Here are a small network's activations along a few directions, averaged over the inputs that share one value of a field.
Values that are neighbours, or in one group, have similar rows; names and order tell nothing.
Strong random noise was added to every row along 9 fixed directions; ignore it. To show where, here is one row again and again, with new noise each time:
[ 191  -40   31  170  352   74  289  -29  126  -95 -475   75  -90 -174
  205   69  -82 -138  441 -118 -111 -265  121   94]
[ -66  145  -69 -318 -218  114  -42  -10  -60   -4  331 -230  275 -118
 -149  -39  145  -60 -121  -11   19  -46  -61    8]
[ 154   58   29  290  333  211 -293  164 -340  258 -266  292 -328   40
 -361  -47    3 -130   87 -235 -134    0  170 -391]
[ 105 -243  109  600  304  -38 -120 -116  409  220 -344  -39   68  104
 -301  182  -49  -26  199 -401  229 -286  641  790]
[ -62  259 -243   94  372  -16 -291 -225 -266  555 -150   46 -348  -57
 -199 -420  140  111 -118 -457   70  382  152 -117]
[-214  258 -160  -90  114 -517  204  -85  122    8  149 -145 -411 -117
  164 -130  138   18   -3  -70  -80  334   96 -106]
[-158 -275  -97  181  426 -317 -117   15 -127 -123 -391  572 -516  211
 -337 -118 -313  127  283  183 -141   82   76 -634]
[ 289   25 -245  109   68 -124   71 -208    9 -390   31 -184  226  -93
 -203  -78   68   11  257  -95  184 -381  203   50]
[-203  101  532  705  102  231  164  567  345  351 -373   72    7  -51
 -195  540   83 -441  231 -277 -328   39  547  521]
[-386  -71 -206 -148   70  -84  206 -575  762  235   61  511  134  140
  863  -74  341  292 -269  284  147 -234  384  149]
[  -1 -112   67 -237 -108  383  436  110   16 -484 -323 -148  726 -310
 -138  111 -240 -173  584  189 -148 -388 -272  147]


Rov, 15 values:
g12: [ 122   36 -165 -467 -262 -236  288 -260  264 -128  300 -150 -171 -183
  564  -67  116   96 -207  218  100  133 -275   74]
g14: [ 273 -140  -74  227 -126 -139 -483  234 -523 -319  110  216 -364  295
 -516  -31 -153  -98 -120  -33  -75  -33  -77 -717]
g2: [-424 -108   17  -17   71   12 -170 -117 -101  731 -136  258 -208  315
  153 -262  104  255 -203  -31   30  642  -62  123]
g8: [-333  250 -310  317    2 -492  649  -14   84 -699  -58  221  219 -162
  123  -98   51  145  306  346  -35  271   71 -263]
g7: [ -59 -144  -13   12   74  -95 -235  160 -294 -215  124   76 -283  188
 -497   23 -207   33   15  194 -168   96  -77 -589]
g9: [ 229   96  334   62  -18  186  160  584 -407  -42 -265 -577 -142 -412
 -206   80 -365 -286  368 -277 -138  282 -418    9]
g6: [ -15 -262  111 -149   21  -56  -10   66 -537 -224 -264 -145 -163   -4
 -304 -110 -496   98  390   40  -92  167 -418  -19]
g5: [  15   -8  -27  -77 -144  324 -515   57 -393  266  172 -101  123  174
 -600 -202  -96  185 -297 -230  153  131 -160   50]
g3: [ 214 -413  362  476  277  153 -428  193   85  295 -429  696 -665  321
  -91  284 -168  -70    8  166 -223   40   38 -268]
g10: [ 579 -227  271  604  136  -11 -240  247   31 -272  104  210  -39  203
 -272  503   29  -81 -119    4  277 -509  476  127]
g1: [  -3  -41   -6  339  388 -301  301   -8  160  -33 -550  170 -417  120
  474    5 -157  -47  172   60  -44    0   31   41]
g11: [-269  122  487  120 -263  359   70  579  -25  380 -273 -272  118 -146
 -120  446 -152 -370   86 -389 -459  396 -266  354]
g13: [-237  121   88    3  -16   -3  126  111  241  222   17  763 -303  174
  871  -32   75  142 -219  592 -291  234   59 -762]
g4: [ -69 -407  337  131 -198 -102 -689  249  -71  194  273 -150  174  429
 -786  276 -217   38 -415    7  284 -155  -18  452]
g15: [-274  211  164 -237  -50   62  149   82  222  243  170  -89  -74  -22
  256   56  152 -167 -226  -33 -222  191   50  100]
Rov is arranged as a star with 7 arms.
Question: Name the neighbours of g9, in listed order.
Answer: g5, g13
Question: Name the neighbours of g15, in listed order.
Answer: g7
Question: Name the neighbours of g3, in listed order.
Answer: g12
Question: Name the neighbours of g4, in listed order.
Answer: g1
Question: Name the neighbours of g11, in listed order.
Answer: g14
